A small network was shown many inputs. Here are its activations along a few directions, one row for each input.
Each table varies a few parts of the input and shows all the possible inputs, shuffled.
A made-up example of a description, with smaller parts first: ring(8) and (point or ring(9) or (values(3) and line(4))).
Shared parts are said once, and a part with two or three values counts as separate values.

Other details of the inputs vary at random and push rows far along three fixed directions, the same in every table; ignore that.

Rows:
row 1: [ 0.19 -2.59  2.37  0.22  3.12  3.18 -1.78  2.42 -0.44  0.36 -0.09  1.35
 -2.88]
row 2: [ 1.58 -1.27 -1.26  1.44 -0.46 -2.15  8.29 -2.41  2.56  0.70  2.45 -2.53
  2.77]
row 3: [ 0.06  1.45 -2.55 -1.34  1.12 -2.42 -1.75  3.59  0.08  0.59  0.59 -0.35
  1.81]
row 4: [ 2.55 -1.57 -1.29  2.20  0.78 -2.29  7.68 -1.82  2.97  0.99  1.38 -1.73
  3.33]
row 5: [ 0.85  1.45 -2.86 -1.51  1.45 -2.73 -1.81  3.15 -0.28  0.81  0.79  0.25
  1.07]
row 6: [-0.68 -2.34  2.43  0.30  2.61  3.20 -1.88  2.77 -0.16  0.11 -0.33  0.76
 -1.94]
row 7: [ 2.20 -2.11 -1.40  1.78  0.46 -2.87  8.31 -2.45  2.44  1.37  2.24 -1.36
  1.87]
row 8: [ 0.68  1.93 -1.99 -3.88 -1.26 -1.83 -0.04  3.07 -0.67 -0.09  1.39 -0.70
  0.36]
row 9: [ 1.70  1.32 -2.17 -3.64 -0.30 -2.14 -0.41  2.77 -1.18 -0.55  1.11  0.74
  0.71]
row 10: [-1.30  4.19 -4.35 -1.10 -4.51 -3.63 -1.99 -5.83 -2.30 -0.27 -3.01  0.49
  2.64]
row 11: [-4.09  0.16 -0.04  2.38 -1.99  1.06 -2.95 -6.52 -1.89  0.70 -3.63  0.92
 -1.45]
row 12: [-0.37 -1.71  2.33 -0.15  2.02  3.69 -1.65  2.47 -0.29 -0.28  0.12  0.12
 -1.89]
row 13: [-4.14  0.59  0.87  1.19 -3.19  1.32 -1.70 -5.43 -1.76  0.10 -4.40  0.54
 -0.62]
row 14: [ 0.00 -2.08  3.16 -0.83  1.68  3.35 -0.52  3.04 -0.30 -0.29 -1.08  0.95
 -2.01]
row 15: [ 1.31  2.07 -2.82 -2.28  0.28 -1.56 -1.60  2.92 -0.15  0.25  1.53 -0.71
  1.03]
row 16: [-0.87  2.73  0.95  1.04 -1.14 -4.83 -2.88  4.13  1.39 -2.38  2.72  0.46
  1.32]
row 17: [ 0.80  1.63  1.33  1.43  0.05 -4.10 -2.33  4.81  1.30 -3.20  3.27  1.01
  2.45]
row 18: [-1.63  1.40  0.60  0.49 -3.28  2.46 -1.89 -6.07 -1.65 -0.39 -4.10  0.25
 -0.73]
row 19: [-3.61  0.89 -0.13  1.47 -3.14  2.12 -2.84 -6.54 -1.83  0.12 -2.78 -0.02
 -1.37]
row 20: [ 2.09 -4.55  2.08  4.16  1.78  3.51  6.38 -4.52  2.43  0.48  1.93 -1.21
 -0.62]
row 21: [ 1.33 -4.28  2.03  3.93  1.75  2.64  6.09 -4.79  2.46  1.72  1.59 -0.90
 -1.97]
row 22: [-1.18 -1.34  2.36 -0.37  1.50  3.36 -1.39  2.49  0.06  0.60  0.25 -0.50
 -2.69]
row 23: [-2.32  3.11 -4.35 -0.39 -4.17 -4.21 -1.73 -5.42 -2.83 -0.86 -3.03  1.09
  3.29]
row 24: [-1.08  1.02 -2.41 -1.71  0.58 -2.75 -1.32  3.74 -0.12  0.70  1.37 -0.50
  1.09]
row 25: [ 2.10 -1.08 -2.17  2.93  1.00 -1.97  6.52 -2.61  2.94  0.98  2.46 -2.52
  3.49]
row 26: [ 0.48  1.68 -1.85 -3.15 -0.59 -1.84 -0.35  3.44 -0.92 -1.03  0.71 -0.34
  1.92]
row 27: [ 1.40  1.67 -2.14 -3.70 -0.92 -1.64 -0.36  2.91 -1.07 -1.03  1.24 -0.09
  1.22]
row 28: [ 0.91 -0.91  3.24 -1.30  1.49  3.96 -0.36  3.15  0.29  0.10 -1.05 -0.23
 -2.23]
row 29: [ 0.13 -0.65  7.52  3.87  1.43  3.20 -4.12  3.04  1.96 -2.03 -0.32  1.47
 -2.81]
row 30: [ 1.39 -1.32  2.08 -0.51  2.63  3.49 -1.73  2.05  0.18  1.00  0.04  0.72
 -3.28]
row 31: [ 0.80 -1.97  1.97 -0.56  2.32  3.41 -1.67  1.68 -0.55  0.20  0.49  1.18
 -3.07]
row 32: [ 0.87  1.72 -2.17 -3.81 -0.80 -2.51 -0.20  2.78 -0.88  0.33  1.16  0.11
 -0.03]
row 33: [-2.13  0.73  0.63  1.41 -2.31  1.54 -2.04 -6.00 -1.80  0.20 -5.00  1.25
 -0.78]
Description of these inputs: values(3) and (point or (values(2) and ring(5))).
Q: Changing only the values(3) part turns row 21 into row 31. The same change can be made to row 19. Which row results?
A: row 20
Q: Change only the values(2) part in row 1. List by row number the other rows that result.
A: row 23
Q: Change only the values(3) part in row 33. List by row number the other rows that result.
A: row 7, row 23
Q: Change only the values(3) part in row 13. List by row number the other rows that result.
A: row 4, row 14
Q: Change only the ring(5) part in row 15. List by row number the other rows that result.
A: row 3, row 5, row 25, row 30
